Each row below holds a small network's activations on one input, seen along a few directions.
Each table varies a few parts of the input and shows all the possible inputs, shuffled.
Descriptions start from the smaller parts, as in this example, which fits no table here: ring(8) and (point or (values(2) and line(4)) or ring(11)).
Shared parts are said once, and a part with two or three values counts as separate values.

Table:
r1: [-2.50 -0.58  4.23 -2.28 -0.33 -0.10 -0.53 -1.30  2.88 -2.48 -1.40 -4.31
 -1.76  1.21]
r2: [-1.38  0.95 -3.17 -1.78 -2.00 -0.40 -5.62 -2.75 -1.45  2.46 -4.08 -1.12
  2.83 -0.07]
r3: [-0.24 -1.59 -3.97  0.76  1.32  1.21  4.68  6.73 -0.43 -7.28  4.59  5.71
  2.01 -0.35]
r4: [ 0.77 -1.47  0.49 -2.20 -1.62  0.23 -5.97  0.77  2.85  0.19 -0.98 -2.58
 -2.24  0.88]
r5: [-0.74 -1.84  1.94 -2.11 -1.11 -1.06  1.13 -3.97  0.51 -1.07 -5.53 -2.41
 -0.16  0.71]
r6: [ 2.55  0.28  5.74 -1.26  0.07 -0.64 -2.17 -0.03  1.93 -0.97  0.29 -2.87
  1.01 -2.30]
r7: [ 2.07  2.31 -5.78  5.42 -0.44 -2.17  5.25 -2.86  1.44 -0.92  8.06  2.68
 -1.77  2.38]
r8: [ 0.92  0.99  4.23 -3.50 -0.59  1.24  0.99  2.34  2.71  3.42  0.65 -2.49
  2.85 -1.96]
r9: [-0.72 -2.08 -0.87 -3.87 -1.39  2.38 -3.23  2.52  2.50  3.98  0.46 -3.27
 -0.04  0.77]
r10: [ 0.39  2.38  2.05 -0.55 -0.28 -1.48 -1.95 -3.44 -2.33  1.47 -2.90 -1.50
  6.10 -3.12]
r11: [ 3.84 -0.15  4.01 -0.94 -0.79  0.06 -1.01 -3.53 -0.89 -0.26 -2.85 -1.22
  2.63 -2.34]
r12: [-3.59 -2.14  2.25 -3.97 -0.10  0.56  2.65  1.43  3.18  2.15 -0.92 -4.90
  0.43  0.82]
r13: [-4.24  0.86 -0.01 -1.89 -0.50 -2.64  0.19 -4.04 -0.89  0.53 -5.47 -2.69
  3.37  0.02]
r14: [ 0.96  0.92 -0.94  3.01  3.03 -0.44  1.51  5.20 -6.16 -1.12  4.03  5.29
 -4.40  2.37]
r15: [-0.52 -1.72 -1.88  3.65  5.88  2.05  2.59  4.07 -0.68 -3.23  1.33  8.07
 -0.16  1.76]
r16: [ 0.96  2.90 -3.19  7.84  1.88  1.29  2.86  2.92 -3.73  0.88  2.31  3.02
 -4.82  0.48]
r17: [ 2.09 -1.71 -1.22 -2.07 -2.51  1.03 -4.58 -2.86  0.09  0.90 -4.14 -0.78
 -0.66  0.71]
r18: [-0.60  1.68 -3.89  5.75 -0.53 -1.12  3.18 -1.20 -1.52  1.34  6.56  5.37
 -5.23 -1.97]
- Describe the family of inputs behind these rows. => line(6) or (values(3) and line(4))
- List by row number the other inputs of the same sort as r7. => r3, r14, r15, r16, r18
- Change only the values(3) part in r13. List by row number the other rows that result. => r2, r10

Table:
r19: [-0.57  1.15 -0.67  3.58 -2.64 -5.61 -2.08 -0.27 -0.53 -4.80  2.57  3.30
 -1.57 -0.77]
r20: [ 0.72 -2.29  1.61 -0.66  1.26  0.27 -3.74 -3.75 -0.75 -4.59 -6.11  0.00
  0.11  1.74]
r21: [ 1.01 -1.47  2.98 -2.81 -1.21  2.73 -4.52  5.88  0.71  4.39 -0.43 -4.83
 -2.66 -1.35]
r22: [-4.58 -0.87 -1.87 -2.31  1.49  1.71 -1.96 -3.45 -1.43 -1.93 -5.72 -1.03
  2.16  3.31]
r23: [-2.03  3.60 -2.97  2.15 -1.96 -0.93 -0.57 -8.90  4.47  6.24  0.76 -4.26
  1.52 -0.44]
r24: [-2.64 -1.35  1.01 -6.10 -1.08  2.88  0.91  4.01  4.17  0.02  4.40 -3.10
  3.30 -1.39]
r25: [ 3.83  0.24 -0.30  0.07 -5.82 -3.28  0.84 -8.43 -2.23  0.50 -1.21 -1.23
 -2.39 -0.89]
r26: [ 2.56  2.18  0.56  3.93  1.71 -0.32  3.77  4.84 -2.22  0.34  5.21 -0.92
 -3.06  3.56]
r27: [-2.02  0.65  3.79 -0.28  2.26  1.24 -2.41 -1.15 -3.89 -0.14 -6.69 -0.43
 -0.03  2.31]
r28: [ 3.38  2.07  0.29  3.59 -2.15 -2.43 -2.37 -9.07  5.43  3.97  0.15 -2.83
 -0.42 -1.87]
r29: [-3.19 -1.18 -3.71 -5.50  1.29  0.36 -5.20 -0.37  0.73  1.62 -4.12 -2.57
 -0.86  2.58]
r30: [ 3.79 -3.16  0.97 -3.95 -3.69  1.67 -5.18  3.37  4.48  0.33 -0.49 -2.56
 -2.04 -0.24]
r31: [-1.27 -1.83 -1.06  6.36  3.54  2.87  4.00  4.81 -1.71  1.91  4.82  5.34
 -8.32  0.59]
r32: [ 1.35  3.11  1.86  0.80 -3.75 -1.98  2.00 -6.16 -5.72  4.50 -1.18 -2.68
 -2.88 -1.62]
r33: [ 0.11  1.31 -5.43  1.61  0.98  0.27  4.30  2.70  0.45 -1.70  5.93 -1.34
 -1.02  4.87]
r34: [-0.67  0.20  1.96 -3.52  2.07 -0.08 -5.56  1.84 -1.57  3.64 -5.09 -1.90
 -2.99  1.78]
r35: [ 0.74  4.98  2.55  3.99 -1.21 -1.23 -0.86 -6.59  1.78  8.41 -0.32 -3.26
 -0.68 -1.31]
r36: [-3.86 -3.63  2.11 -3.38  0.95  0.27  5.20  1.55  2.66 -1.50  1.62 -1.22
  6.40 -0.35]
r37: [ 3.83  4.81 -2.14  3.32  2.92  1.24 -1.78  0.84 -7.51  1.95 -0.87  7.08
  5.05 -3.37]
r38: [-3.31  3.73  1.37  4.50 -0.65 -4.68 -1.12  2.01 -3.78 -1.04  2.75  1.77
 -2.00 -1.55]
r39: [ 3.02 -1.39  4.25 -4.85 -0.72  1.74 -1.06  3.45  5.77 -2.44  3.50 -1.30
  1.22 -2.61]
r40: [ 1.69 -3.49  5.49 -2.34  0.07 -1.03  3.45  1.48  4.24 -3.60  0.15  1.35
  4.82 -0.28]
r41: [-2.07 -0.29  5.19  1.32  2.01  0.36  3.28  1.74 -2.42 -2.13 -6.30 -0.11
  2.28 -0.81]
r42: [-3.48 -2.05 -7.09  3.46  3.11  3.12  5.11  2.81  1.24  0.01  5.60  5.43
 -6.20  2.12]
r43: [ 1.97 -2.61 -0.05 -3.85 -0.16 -0.94 -6.69 -0.45  1.68 -0.40 -5.02 -0.49
 -2.37  2.40]
r44: [-1.36  1.87 -3.87 -1.14 -4.69 -1.62  2.39 -8.21 -2.86  2.48 -0.33 -3.47
 -0.54 -0.63]
r45: [-5.92  1.30 -3.96  2.44 -2.01 -3.94 -0.35  0.11 -1.97 -2.63  3.92  0.88
  0.22 -0.46]
r46: [ 6.69  2.05 -4.12  2.54  1.17  0.02 -2.67 -1.01 -4.40 -1.88 -1.14  8.68
  5.40 -2.56]
r47: [ 0.26  1.02  6.55 -4.35  0.48  2.52  0.37  6.25  2.53  1.98  3.14 -2.07
  1.16 -2.24]
r48: [-4.58 -0.98 -0.54 -1.44  1.10  0.53  4.37 -0.75  0.49 -3.83 -5.36 -0.15
  4.44  0.61]
r49: [-1.65 -2.93 -2.57 -5.27 -2.94  2.93 -3.49  3.82  2.84  2.50  0.85 -5.23
 -0.45 -0.20]
r50: [ 1.86 -3.47 -3.49  5.01  2.73  1.67  3.18  2.41  2.13 -2.32  4.96  6.52
 -8.23  0.39]
r51: [ 0.74 -2.28  2.98  0.14  0.89 -0.85  2.46 -0.93  1.15 -6.41 -5.74  0.90
  2.45 -0.88]
r52: [-0.88 -1.01  7.59 -1.64  2.51  0.01  4.61  3.90  1.02  0.26  0.32 -0.37
  4.11 -1.35]
r53: [ 5.28 -0.14 -1.82  3.06  0.62 -1.17  2.42  2.32  1.09 -4.08  5.28 -0.15
 -3.06  3.13]
r54: [ 1.26  2.17 -7.42  1.51  1.51  1.67 -1.04 -0.66 -6.09  0.36  0.19  6.25
  7.13 -2.21]
- Changing only one part turns r39 into r47. The same change can be made to r25. Which row results? => r32
- Describe the family of inputs behind these rows. => values(3) and (point or line(5) or ring(6))
- Change only the values(3) part in r33. List by row number the other rows that result. => r26, r53
- Change only the ring(6) part in r51. List by row number the other rows that result. => r20, r30, r39, r40, r43
- Which other rows agree with r22 in the values(3) part? List them by row number. => r23, r24, r29, r33, r36, r42, r44, r45, r48, r49, r54
- Change only the values(3) part in r19. List by row number the other rows that result. => r38, r45
